A small network was shown many inputs. Here are its activations along a few directions, one row for each input.
In each table, some parts of the input vary, and every possible input appears once, in random order.
A made-up example of a description, with smaller parts first: ring(8) and (point or line(9) or (values(2) and line(6))).
Shared parts are said once, and a part with two or three values counts as separate values.

Other details of the inputs shift rows strongly along three fixed directions, in all tables alike. That doesn't count.

A family of inputs:
row 1: [ -7 -21 -24  -6 -34 -27   8 -41  16   3   8  31  15  13]
row 2: [-42  14  23  16  26  28 -11  40 -11  -5  11  -5  -1   9]
row 3: [ 24  11 -13   9  36  17 -18  -4 -42 -25  -5  15 -17 -40]
row 4: [  3  12 -34  24  40  -1  -6  58 -40 -23   9 -19   3  -2]
row 5: [ -9 -45 -15  -4 -29 -24  44 -30  17  31 -19 -18 -21  62]
row 6: [ 21   8  52 -31  -8 -90 -44  22   2  61 -32  30 -18 -20]
row 7: [-26  -4  33   5 -11 -26   4  50 -15   1   1  -9  27  -4]
row 8: [ 14  12   0  16  36  42   3  24 -32 -39   7 -30 -15   2]
row 9: [ 22 -23 -56  25   7  18  13 -11 -59 -37  -5 -27  -6 -42]
row 10: [  36  -22    4  -25  -42  -30  -10 -109   43   24   11   16  -21  -33]
row 11: [  4  24  46 -11  30 -27 -49  22 -15   0   0  46  -3 -44]
row 12: [ 23  16 -27 -12 -23 -31 -13 -30  34   7  11  17  14  27]
row 13: [-34  13  77 -31  -8 -84 -56  37  -4  29  12  41  30 -52]
row 14: [  25   -7   35  -16   -8  -72  -66  -25  -30    8   -2   44   13 -102]
row 15: [ -6   3 -25  10  26 -13  -6  35   1 -15   9  -4  18  33]
row 16: [ 57  12 -36   5   8   7  -7   4 -26 -19  -1 -37   3 -15]
row 17: [-27 -17  22  15  26  14  15  22  -7  26 -31 -22 -36  20]
row 18: [-50   3  53  -4   5 -37  -8  51  27  35   8  46  26 -19]
row 19: [ 31   7 -65  34  19  39  29  33 -40 -35  -1 -64   0  26]
row 20: [ 48   4  14 -11 -14   5 -50 -64  -7   2 -10  23 -16 -77]
row 21: [-30  -2  27   9  30  20  -7  17   2   0   6 -30 -20  15]
row 22: [ 63  18   0 -12  21   1 -48 -45 -48 -23  -4  17 -27 -95]
row 23: [-13  21  -7  13  47  45  15  57 -45 -31  -8 -22 -13   2]
row 24: [-16 -13 -13  41  23  51  42  50 -23 -24  13 -51  -2  -7]
row 25: [  9   7   3 -12 -39  28   0 -49  38  16 -12  21   0   9]
row 26: [-20   7  81 -35 -19 -78 -56  33  -5  29   8  35  30 -51]
row 27: [-32  -9 -12   1 -12  27   9 -34  45   4   4  29   8  56]
row 28: [ 39   7 -62  20  21  35   7  23 -40 -41  14 -65  -8  11]
row 29: [ 74 -14 -63  14 -10  59  -1 -96 -31 -29 -27  -4 -30 -63]
row 30: [ 26  -6 -44  26  22  55  -5 -24 -44 -28 -17  -8 -23 -49]
row 31: [-26  18  63  -1  26  14 -33  63 -11  11  -5   0  13 -24]
row 32: [ 25 -13  -1 -16 -18 -12  21 -61  28  30 -35  19 -45  41]
row 33: [ -8  -9   5  -4 -31 -10   7 -42  39  14  26  24   7   0]
row 34: [-28 -17 -28  -3 -36  -4  40  -8  27   1   2   2  23  51]
row 35: [-54  35  55 -18  21 -30 -13  60  17  29  -3  53  18  22]
row 36: [-12 -13 -16  24  26  37  23  42 -31 -20   5 -31  -5 -35]
row 37: [  49  -15  -17  -29  -61   -6    1 -101   38   11    2   24   -4  -42]
row 38: [-26  33  43 -16  22   9   0  52   3   2  -7   2  11  19]
row 39: [-34 -16  -9   0 -33   6  43   8  33  -6  15 -25  27  73]
row 40: [ -6  27  17   5  28 -40 -29  79 -20  11  -3  19  26 -12]
row 41: [-15   0 -24 -12 -29 -29  32 -33  78  18  18 -17   4 123]
row 42: [-26  -4  -1  -5 -45  -8  35   0  28   8   9 -11  28  48]
row 43: [-40 -20 -14  15  11  19  25  25   2  -9  19   0   4  15]
row 44: [-22  -8 -35  29  36  55  12   7 -17 -29  -6 -12  -8   9]
row 45: [  46  -20   -9  -21  -63  -11   -5 -105   44   12   11   33   -4  -32]
row 46: [-42   7   4  10 -21  42  35  -2  41  13  -6   6  12  73]
row 47: [ 33  22  12  -5  35  25 -17  13 -45 -21  -6 -18 -12 -45]
row 48: [-12  20 -22  -5 -27  -5  32  19  48  10   1 -15  33  94]
row 49: [-10  13 -13 -17 -39  22  50 -46  69  11  -6  26  16 102]
row 50: [ 18  -5  12  14  11  25  -4  30 -42 -18   6 -31  -9 -79]
row 51: [-41 -24  -4  16  24  17  18  27   5 -13  21  -8   8  12]
row 52: [  49    7    6  -36  -27  -27  -22 -110   32   15   -3   31  -31  -12]
row 53: [ -7  17 -24  12  19  -1  12  62  -8  -9  -4 -18  17  35]
row 54: [ 36 -52 -51  16  -1  32  37 -47 -31  -4 -22 -46 -56 -17]
row 55: [-59   1  75 -25   7 -73 -25  49  10  32  19  -4  14   7]
Each input here is: ring(5) and (values(2) or ring(9)).
The inputs of row 13 and row 33 match in every part but the ring(5) part. If row 42 is changed in the same way as row 13 into row 33, which row does it become?
> row 50
The inputs of row 55 and row 52 match in every part but the ring(5) part. If row 34 is changed in the same way as row 55 into row 52, which row does it become?
> row 23
Which other rows does row 15 become when the ring(9) part takes its other values? List them by row number.
> row 4, row 12, row 16, row 19, row 28, row 40, row 48, row 53
List by row number the other rows that have the ring(5) part in common with row 25.
> row 2, row 17, row 20, row 21, row 27, row 29, row 30, row 31, row 44, row 46
Which other rows does row 32 become when the values(2) part takes its other values? List them by row number.
> row 52
